Each row below holds a small network's activations on one input, seen along a few directions.
Each table varies a few parts of the input and shows all the possible inputs, shuffled.
A made-up example of a description, with smaller parts first: line(6) and (point or ring(9) or (values(3) and ring(5))).
Shared parts are said once, and a part with two or three values counts as separate values.
In the rows, zero is written as 128.

Rows:
r1: [ 82 121  95 194  66 124 175 154 128 154  95 125 166 145 140 165 128 143
 135 158]
r2: [ 83 141 127 153 116 140 205  74 125 145 169 132  66 136  99 129  74 100
 171 155]
r3: [194 110 126  93 184 136  42 139 122 135 168 117 145  99 143 102 171 172
 129 119]
r4: [163 159 163  80 164 158 168 116 138 118 158  85  61 134  68 111  87 118
  97  89]
r5: [120 147 155 135 161 104 146  43 125 129 190 170 130 108 143 110 147  95
 209 174]
r6: [ 73 104 117 236 106 125 109 131 140 137  87 160 165 134 192 127 145 177
 153 137]
r7: [ 63 122  87  98  27 114 164 136 109 128  81 158 107 155 119 170  73  48
 125 155]
r8: [118 100 107 163 138 127  77  99 116 163 175 158 148 107 183 127 151 151
 209 189]
r9: [145 110 136 170 162 128  74 179 144 107  80 111 163 123 157 102 160 192
  73  68]
r10: [201 164 182  65 206 117 111  83 130  97 179 128 122 103 105  94 169 116
 138 103]
r11: [157 125 121 126 121 134 140 201 137 122  88  78 163 140 106 143 143 158
  52  96]
r12: [136 132 120  23  84 130 125 180 122 101  65 115 102 152  81 158  87  68
  46  94]
Question: The inputs of r7 and r6 match in every part but one. If r12 is changed in the same way as r7 into r6, which row does it become?
Answer: r9
Question: Describe the family of inputs behind these rows.
Answer: values(2) and ring(6)
Question: Change only the values(2) part in r11. List by row number the other rows that result.
Answer: r1
Question: Change only the values(2) part in r3. List by row number the other rows that result.
Answer: r8

Rows:
r13: [180 139 170 124 212 153  81  64 135 136 214 129  91  98 144  80 147 167
 190 127]
r14: [177 141 152 162 185 112 104 141 141 102 116 116 181 109 139  95 202 190
 101  73]
r15: [162 142 193 132 241 129  97  56 143 117 201 141 110  97 145  76 152 143
 180 130]
r16: [199 111 121 142 185 138  86 176 131 142 158  77 177 108 129 109 186 210
  93 111]
r17: [195 143 175 109 221 158 102  76 137 151 229 109 114 101 130 102 151 163
 186 154]
r18: [104 140 124 130 109  85 127  49 110 125 161 202 149 112 161 130 163  76
 219 183]
r19: [159 132 116  24 102 159 153 183 123 132 105  82  89 151  45 175  87 101
  53 116]
r20: [144 130 109  40  94 157 128 166 119 116  92 105  67 148  62 147  80 107
  54  83]
r21: [ 97  91  92 173  75 138  59 176 126 146  70 151 161 137 191 148 133 167
 132 136]
r22: [ 59 120  95 221  79 148 214 121 130 183 151 110 120 145 126 161  88 148
 175 188]
r23: [165 111 138 164 207 110  81 154 139 107 128 110 174 101 145  83 185 189
  91  83]
r24: [147 174 157  53  93 116 183 156 134  79  72 102 111 153  75 134  99  58
  48  66]
r25: [139 167 154  45  96 131 174 141 137  89  67 125 100 155  55 151 104  77
  51  77]
r26: [119 111  90 108 112 112 112  84  98 169 196 162 144 104 152 145 140  97
 217 219]
r27: [ 78  90 115 180 101 113  78 164 136 123  58 161 182 137 193 144 141 141
 121 141]
r28: [183 107 116 157 178 134  64 163 130 128 143  99 155 103 143  87 180 213
  99  80]
r29: [ 51 116  89 236  74 145 192 107 126 170 136 131  98 143 141 137  83 151
 177 158]
r30: [ 48 149 129 241  78 125 233  86 139 138 115 151 124 149 135 140 107 127
 174 155]
r31: [123 134 136  46 122 128 150 155 133  96  79 119  89 148  64 141  86  78
  41  87]
r32: [ 93 121 131 178  78 115 101 150 138 118  48 166 189 145 187 154 160 141
 130 131]
r33: [153 137 112  48  91 143 137 181 116 106  98  81  77 146  82 131  75  88
  52  72]
r34: [174 173 208 131 217 129 121  45 144 111 190 148 117 106 138  89 168 143
 190 120]
r35: [ 32 117 113 243 100 120 211  97 136 147 124 144 117 143 143 133  88 128
 165 164]
r36: [132 140 139  54 119 114 159 171 130  85  85  96 100 146  84 125  81  59
  39  76]
r37: [107 108  85 123 106 108  89  72  97 154 182 185 122 105 166 120 136 102
 222 189]
r38: [169 139 119  32  98 144 162 199 120 121 111  58 100 148  65 158  82  82
  50 105]
r39: [107  94  96 157  79 139  82 189 129 161  82 128 182 139 178 172 138 163
 127 168]
r40: [ 89 108 110 130 132  83 105  63 106 132 171 196 143 106 167 117 143  76
 209 193]
Question: Describe the family of inputs behind these rows.
Answer: line(4) and (values(2) or ring(5))
Question: The inputs of r25 and r19 match in every part but the line(4) part. If r18 is changed in the same way as r25 into r19, which row does it become?
Answer: r26
Question: Change only the values(2) part in r25. List by row number the other rows that result.
Answer: r24

Rows:
r41: [113 124 125 158 124 141 138 122 131 142 136 125 117 131 133 130 116 145
 143 137]
r42: [149 132 149 131 167 125 102 111 133 120 144 135 137 115 142 109 153 145
 141 120]
r43: [123 119 127 146 125 120  99 132 130 126 111 146 154 125 157 128 149 141
 136 131]
r44: [129 141 140 117 142 120 142  90 125 124 157 142 113 121 122 118 127 105
 156 139]
r45: [122 127 137 174 141 129 125 128 138 127 120 128 143 127 147 118 142 159
 131 119]
r46: [124 114 108 137 117 120 111 138 121 138 127 135 153 123 146 135 144 135
 139 147]
r47: [124 121 119 165 132 128 137 134 129 139 137 118 142 125 136 125 138 153
 134 135]
r48: [113 117 115 131 109 132 112 127 123 141 126 141 128 130 144 139 122 126
 148 149]
r49: [142 129 120  58 106 135 133 187 127  99  75  94  96 147  78 134  89  98
  32  69]
r50: [101 135 129 158 119 124 165 107 130 131 133 136 120 133 126 129 116 119
 146 139]
r51: [141 130 136 116 148 137 115 105 126 135 160 131 111 120 129 119 126 130
 152 138]
r52: [101 127 119 131 103 115 138 112 122 130 124 152 131 131 138 138 122 101
 150 151]
r53: [159 151 139  48 103 141 163 182 133 105  81  84 110 153  64 155 100  96
  40  84]
r54: [151 126 130 123 156 124 113 117 125 133 161 125 137 113 131 115 148 138
 143 136]
Question: Describe the family of inputs behind these rows.
Answer: values(2) or (values(3) and line(4))
Question: Change only the line(4) part in r52. List by row number the other rows that result.
Answer: r43, r46, r48
Question: Change only the values(3) part in r51. List by row number the other rows that result.
Answer: r41, r48
Question: List by row number the other inputs of the same sort as r53.
Answer: r49

Rows:
r55: [ 78 137 132 189  95 112 172 105 134 131 109 157 154 139 151 144 133 118
 161 157]
r56: [152 149 167  83 165 133 111  86 132 111 153 143  97 121 120 110 126 108
 145 118]
r57: [104 118 105 105  83 141 123 122 116 152 130 144 107 136 132 157  97 102
 158 168]
r58: [179 140 130  64 150 123 133 135 119 124 162 101 129 118  92 127 140 108
 110 126]
r59: [129  97 103 165 143 138  88 147 124 146 140 116 131 117 151 111 133 176
 130 124]
r60: [142 126 127 139 169 140 137 103 124 141 186 110  96 113 114 102 119 147
 149 131]
r61: [ 69 116 110 171 102 113 145 103 123 127 120 160 113 132 148 122 104 105
 156 143]
r62: [166 151 152  68 157 106 131 116 125  98 139 126 133 118 102 114 147  92
 108 106]
r63: [118 120  91  89  76 114 142 151 110 138 118 130 141 135 113 159 120  88
 119 156]
r64: [ 80 106  88 165  95 130 147 121 116 156 142 135 110 131 138 135  95 123
 159 162]
r65: [127 129 146 189 144 121 114 132 143 121 106 138 175 124 165 119 170 171
 133 118]
r66: [118 108 125 170 151 121  87 129 132 119 118 142 134 118 161  97 140 159
 126 105]
r67: [140 157 171 163 171 121 162  86 144 118 153 131 140 121 126 109 156 142
 153 123]
r68: [139 121 142 108 141 132  63 131 132 115 106 151 131 125 156 121 140 137
 125 112]
r69: [165 138 145  79 157 150 113 106 125 138 175 118  94 120 110 123 119 124
 148 138]
r70: [151 109 120 104 134 149  65 150 125 142 129 125 127 124 145 134 133 153
 129 132]
r71: [129 137 150 144 177 122 135  84 133 114 164 135 100 114 123  88 126 130
 146 110]
r72: [152 147 148 157 163 138 164 105 136 146 176 106 136 120 117 124 149 159
 156 143]
r73: [ 93 128 127 109  90 124 121 103 123 124 108 169 110 138 142 145 105  85
 154 148]
r74: [164 110 106  88 127 122  86 179 119 128 115 109 162 121 126 138 153 138
  90 122]
r75: [152 122 127  92 134 105  85 160 126 101  91 134 166 122 137 124 160 121
  88 103]
r76: [ 89 127 109 184  88 129 173 123 127 159 131 132 151 137 141 157 125 136
 165 176]
r77: [117 151 147 116 103 146 187 175 146  95  55  88  88 163  74 137  77 117
  33  55]
r78: [128 138 125 110  96 164 188 192 142 124  79  64  87 162  64 149  70 133
  34  76]
r79: [108 131 111  93  83  98 140 133 115 110  94 154 145 136 124 148 127  71
 117 137]
r80: [138 118 123 183 136 138 115 150 136 148 129 112 171 123 154 133 163 189
 137 138]
Question: Describe the family of inputs behind these rows.
Answer: values(2) and (point or (values(3) and line(4)))
Question: The inputs of r65 and r80 match in every part but the values(2) part. If r79 is changed in the same way as r65 into r80, which row does it become?
Answer: r63
Question: Change only the values(3) part in r56. List by row number the other rows that result.
Answer: r68, r73
